Each row below holds a small network's activations on one input, seen along a few directions.
In each table, some parts of the input vary, and every possible input appears once, in random order.
Descriptions start from the smaller parts, as in this example, which fits no table here: line(6) and (point or line(11) or (values(3) and ring(8))).
Shared parts are said once, and a part with two or three values counts as separate values.
In the rows, 128 means zero.

Table:
row 1: [ 92 132  96 135  88 193 143 104 128 125 216 121 115  96 118 136 103  80
  74 114]
row 2: [128 156 138 163 151  99  93 105 109 105 187 152 104 153 138 139 110 156
 122 138]
row 3: [105  67 106  94 105 144 146 124 156 129  65 120 169  79 118 129 136 122
 100 154]
row 4: [134 122 115 146 117 241 168  98  84  87 137 137 111 128 186 117 117 115
 141 174]
row 5: [125  84 129  91 123 128 148 133 146 137  63 113 153 108 113 122 145 135
 129 145]
row 6: [119  99 155 110 110  81  80 130 163 143  91 133 153  99 121 141 143 142
  93 145]
row 7: [ 74 118 121 141  97 149  95  77 127  98 207 155 122 107 137 144 105 120
  65 173]
row 8: [ 97  76 143 104  94 104  81 125 170 134  99 144 168  74 115 151 138 116
  64 160]
row 9: [164 130 138 104 166  83 140 164 118 150  46 120 128 151 129 106 145 150
 210 125]
row 10: [129 115 131 113  95 125 142 158 170 169  95 107 154 112  95 130 141 103
  99 101]
row 11: [115 124 107 127 133 169 154  88 116  85 168 126 104 131 140 132 111 134
 138 140]
row 12: [141 102 136 109 151 110 145 144 135 146  51 117 143 125 113 114 135 145
 162 135]
row 13: [151 183 149 161 170  68  94 125  92 106 186 147  96 175 155 135 129 160
 169 122]
row 14: [ 90 102  88 128 113 190 147  71 122  88 176 134 117 103 138 136 114 118
 114 157]
row 15: [135 142 116 142 162 148 154 110 104  86 157 129  94 147 136 123 109 147
 165 130]
row 16: [150  88 140 114 112 191 173 139 114 128  20 135 155 106 158 113 155 108
 120 176]
row 17: [104 141 136 143 121 124  97  86 122 103 199 150 111 133 140 143 111 142
  91 153]
row 18: [158 142 161 123 160  35  68 163 132 157  79 138 134 151 134 115 158 158
 170 125]
row 19: [111  99 114 110  80 149 137 152 182 160 101 111 165  78  94 136 131  82
  71 119]
row 20: [159 175 126 137 179 120 152 129  83  90 153 130  88 170 149 118 123 151
 212 118]
row 21: [136 115 158 130 138  61  73 143 147 151  81 133 147 121 120 128 144 157
 123 135]
row 22: [158 200 123 155 153 115 142 155  86 127 190 118  98 184 131 123 125 121
 173  62]
row 23: [133 169 114 158 138 143 148 130 108 131 190 126 107 159 121 128 104 116
 124  71]
row 24: [142 132 135 129 123 107 135 172 154 180  84 111 145 136  96 120 142 122
 127  88]
row 25: [114 153 110 140 106 167 147 110 120 129 204 117 112 131 124 132 105 100
  97  89]
row 26: [165 162 143 122 144  86 125 193 139 184  81 105 133 168 111 117 149 127
 175  80]
The inputs of row 1 and row 19 match in every part but one. If row 17 is changed in the same way as row 1 into row 19, which row does it become?
> row 6
What do these inputs look like to the network?
> values(2) and (point or (values(3) and line(4)))
A walk changes only the line(4) part. It starts at row 1 and steps to row 25. List the rest of the walk in order.
> row 23, row 22
Which other rows does row 1 become when the values(3) part takes its other values? List them by row number.
> row 7, row 14
Which other rows does row 20 become when the line(4) part takes its other values? List them by row number.
> row 11, row 14, row 15

Table:
row 27: [123 171 129 160 150 117 109  96  96  88 221 148  91 156 147 139 105 144
 133 126]
row 28: [114 108 116 109  72 155 154 164 177 184 105  99 166  88  82 131 133  70
  63  84]
row 29: [171 155 140 138 173 108 139 149  95 126  92 129 112 170 149 109 139 154
 199 122]
row 30: [139 161 114 153 153 169 157  99  79  79 186 136  87 157 161 124 109 137
 165 130]
row 31: [124  72 113  93 100 202 178 128 133 122  44 121 158  89 144 117 143 103
 123 171]
row 32: [ 86 114 115 142 105 155 112  77 133  97 197 147 121 105 132 146 105 124
  70 156]
row 33: [103  82 140 114  94 122  96 120 166 139  94 140 161  81 118 141 136 120
  66 164]
row 34: [ 91  87 143 116  86  93  62 119 177 145 121 141 164  76 114 148 137 120
  52 160]
row 35: [158  95 129  93 146 133 170 161 128 143   6 112 150 124 129 104 155 133
 188 141]
row 36: [136 104 157 108 136  53  88 156 162 159  55 130 156 119 108 130 148 152
 128 135]
row 37: [166 192 133 144 140  92 142 192 130 183 138 100 119 180 100 119 134 114
 165  38]
row 38: [144 157 104 144 156 199 186 104  72  76 168 128  83 157 165 115 112 130
 191 135]
row 39: [ 97 140  92 139  81 196 161 121 141 149 207 107 124 111 100 134  99  73
  67  79]
row 40: [149 132 128 104 117  85 145 199 175 201  66  90 160 126  72 121 150 103
 129  57]
row 41: [111 105  93 120 111 238 191  85 106  85 145 123 113 110 152 122 111 107
 129 163]
row 42: [161 159 150 141 170  82 115 148 104 131 109 133 114 170 140 116 138 161
 182 120]
row 43: [ 94 109 110 137 108 182 138  80 122  92 180 139 120 108 138 139 107 121
  86 159]
row 44: [132 196 102 160 127 157 155 142 109 136 233 110  95 166 112 130 103  94
 131  44]
row 45: [151  96 140 102 144 105 140 156 139 149  21 118 154 121 124 113 153 144
 163 137]
row 46: [126 110 162 108 130  24  54 154 174 164  83 132 158 114 103 138 149 153
 114 131]
row 47: [143 168 163 141 159  24  57 143 126 144 154 142 114 165 127 133 139 165
 151 111]
row 48: [104 106 103 132 109 208 162  80 114  88 163 132 118 108 146 131 110 116
 104 159]
row 49: [119  74 124 103  99 173 149 123 143 129  60 127 160  85 136 127 141 112
  99 167]
row 50: [143 100 149 105 141  79 115 157 150 153  38 123 156 120 114 121 151 150
 146 138]
row 51: [176 151 129 130 177 137 168 154  87 123  76 121 108 170 152 101 139 144
 224 127]
row 52: [154 164 158 143 165  55  89 144 115 137 126 139 113 170 134 124 136 164
 165 117]
row 53: [110  77 132 109  97 147 123 122 154 133  77 131 160  84 124 134 139 117
  82 167]
row 54: [ 73 119 116 141  98 124  78  76 142 103 223 150 124  98 126 153 106 124
  56 152]
row 55: [111 174 132 158 143  84  76  94 105  97 249 152  93 152 139 148 108 145
 120 121]
row 56: [131 165 123 155 152 143 134  99  86  83 204 141  90 158 153 131 107 142
 149 130]
What do these inputs look like to the network?
> ring(5) and (point or line(5))
The inputs of row 45 and row 30 match in every part but the ring(5) part. If row 40 is changed in the same way as row 45 into row 30, which row does it become?
> row 44
List by row number the other rows that have the ring(5) part in common with row 31.
> row 28, row 33, row 34, row 49, row 53
Which other rows does row 47 become when the line(5) part takes its other values? List them by row number.
> row 29, row 42, row 51, row 52
List by row number the other rows that have the ring(5) part in common with row 32.
> row 39, row 41, row 43, row 48, row 54

Table:
row 57: [168 162 122 140 172 150 174 139  80 108 116 123  99 172 153 108 128 141
 208 115]
row 58: [133 144 142 137 140  84  98 135 132 137 140 133 124 142 122 132 129 144
 132 117]
row 59: [118 176 123 162 136 125 110 102 103 105 236 140  92 157 136 139 103 132
 119 107]
row 60: [ 95 134 103 146 105 186 136  84 116  93 219 137 108 114 138 141 100 106
  88 137]
row 61: [124 157 134 145 139  98 102 118 120 118 185 137 110 147 128 137 118 140
 126 116]
row 62: [132  78 138  94 107 118 134 160 170 166  24 114 173  93 106 123 153 119
 110 138]
row 63: [142 134 150 122 138  69  95 155 142 154  97 128 139 136 119 127 144 141
 140 118]
row 64: [144 121 104 122 137 212 201 118  93 101 102 117 113 136 154 109 125 119
 173 143]
row 65: [101 115 113 130 107 161 129  97 130 107 170 134 126 106 131 138 114 116
  92 143]
row 66: [109 103 123 122 108 147 126 114 141 127 124 131 140 103 124 133 125 119
  94 145]
row 67: [152 120 153 107 141  54 103 179 156 177  43 117 156 131 105 120 157 142
 152 110]
row 68: [120  93 131 109 106 134 127 134 152 142  80 126 156  98 121 130 140 118
 101 146]
What do these inputs look like to the network?
> values(2) and (point or line(5))
The inputs of row 68 and row 63 match in every part but the values(2) part. If row 62 is changed in the same way as row 68 into row 63, which row does it become?
> row 67

Table:
row 69: [126 186 113 164 132 143 126 121 103 125 240 127  92 153 126 134 108 105
 120  79]
row 70: [129 155 112 149 145 190 157  93  76  81 185 142  85 155 173 121 109 133
 172 154]
row 71: [123  79 114 101 123 162 161 119 135 120  62 124 150  94 130 123 140 121
 135 167]
row 72: [109  85 112 117 115 192 166  98 122 108  97 133 140 101 137 123 124 118
 111 172]
row 73: [168 177 150 138 152  57 119 195 134 182 101 114 131 167 102 123 137 128
 158  70]
row 74: [120 160 135 157 145  76  84 112 117 119 197 142 109 156 127 135 116 154
 125 114]
row 75: [139 178 106 148 128 192 172 115  83 108 207 121  90 157 147 123 106 103
 154  93]
row 76: [109 116  92 129  84 221 182 109 130 113 161 117 134 102 134 136 115  80
  80 119]
row 77: [122  99 105 104 106 169 172 149 148 145  85 102 154 100 103 125 131  97
 120 107]
row 78: [111  75 138 101 122 113 108 106 148 114  79 138 150  84 132 134 135 144
 112 182]
row 79: [123 100 157  98 104  58  67 154 177 181  63 130 170 107 108 133 156 131
  93 136]
row 80: [103  93  98 124 105 216 164  89 107  85 140 145 130  96 155 129 116 102
  95 177]
row 81: [141 146 120 139 157 163 160 108  90  96 142 129  95 164 156 113 119 150
 182 149]
row 82: [ 98  80 135 119 113 143 113  88 134 101 115 147 139  90 137 136 119 141
  89 189]
row 83: [179 141 153 122 169 105 148 162 104 128  45 126 122 167 145 107 158 153
 208 134]
row 84: [110 170 129 166 133 103  80 100 101 101 240 147  99 151 141 144 110 136
 114 123]
row 85: [144 173 124 138 148  84 128 158 127 152 160 115 113 155 102 123 123 125
 152  67]
row 86: [113 105 101 121  97 198 181 122 141 133 118 111 142 107 115 129 119  95
  95 109]
row 87: [132 156 140 139 153  45  82 133 130 129 161 139 120 149 120 135 131 157
 146 108]
row 88: [111 109 118 112  98 124 125 153 176 166 120 109 150 100  86 135 128  98
  95  98]
row 89: [ 99 130 111 141  76 178 136 112 158 132 196 119 131  98 109 144 111  85
  54 113]
row 90: [182 159 144 124 159 111 162 192 113 160  71 102 130 170 121 107 144 126
 192  78]
row 91: [157 161 116 123 150 134 174 154 109 133 126 103 109 161 125 114 127 124
 183  80]
row 92: [ 97  96 139 102 103  83  84 126 170 145 121 131 157  95 105 144 136 126
  85 140]
row 93: [145  79 135 102 122 137 147 152 143 154   7 119 164 101 134 109 161 130
 146 163]
row 94: [104 115 114 129  88 153 134 130 166 154 155 115 139 105  93 140 115  99
  69 104]
row 95: [157 159 168 138 158  19  75 168 137 158 103 141 137 161 121 134 147 161
 151 106]
row 96: [ 85 116 130 132  86 139  93  91 149 109 197 141 135  93 126 154 119 115
  42 154]
row 97: [118 149 127 160 154 141 100  80  87  71 199 159  91 147 173 136 105 154
 145 165]
row 98: [136  73 159 100 125  90  92 136 153 148  23 134 164  94 137 123 156 150
 122 176]
row 99: [148 167 114 139 141 165 177 130  97 126 164 110  98 165 132 115 114 122
 163  86]
row 100: [154 141 124 121 165 131 157 130 101 102 103 124 105 158 149 112 136 151
 202 142]
row 101: [130 114 138 108  98  97 110 183 179 200  60 111 164 110  89 121 147 101
 103  94]
row 102: [144 134 139 130 172  82 100 117 110  96 121 144 110 146 147 128 132 175
 176 153]
row 103: [ 92  93 127 129 105 169 112  73 123  76 156 159 129  84 153 139 110 126
  73 193]
row 104: [132 139 134 148 165 114 102  94 101  87 157 148 102 154 155 129 115 172
 156 159]
row 105: [144 101 123 104 108 145 156 184 153 180  29  99 169 107 105 112 152 105
 130 106]
row 106: [167 133 171 129 176  56  94 148 114 124  62 146 126 156 147 125 154 177
 182 144]
row 107: [132 177 121 155 142 115 129 134 115 144 197 121 102 160 110 123 111 122
 131  70]
row 108: [ 89 102 134 119  95 112  92 106 157 134 156 137 143 101 112 151 125 127
  58 146]
The inputs of row 104 and row 102 match in every part but one. If row 72 is changed in the same way as row 104 into row 102, which row does it become?
> row 71
The inputs of row 105 and row 77 match in every part but one. If row 83 is changed in the same way as row 105 into row 77, which row does it become?
> row 100
What do these inputs look like to the network?
> values(2) and line(4) and ring(5)
Which other rows does row 92 become when the line(4) part takes its other values? List them by row number.
> row 79, row 96, row 108
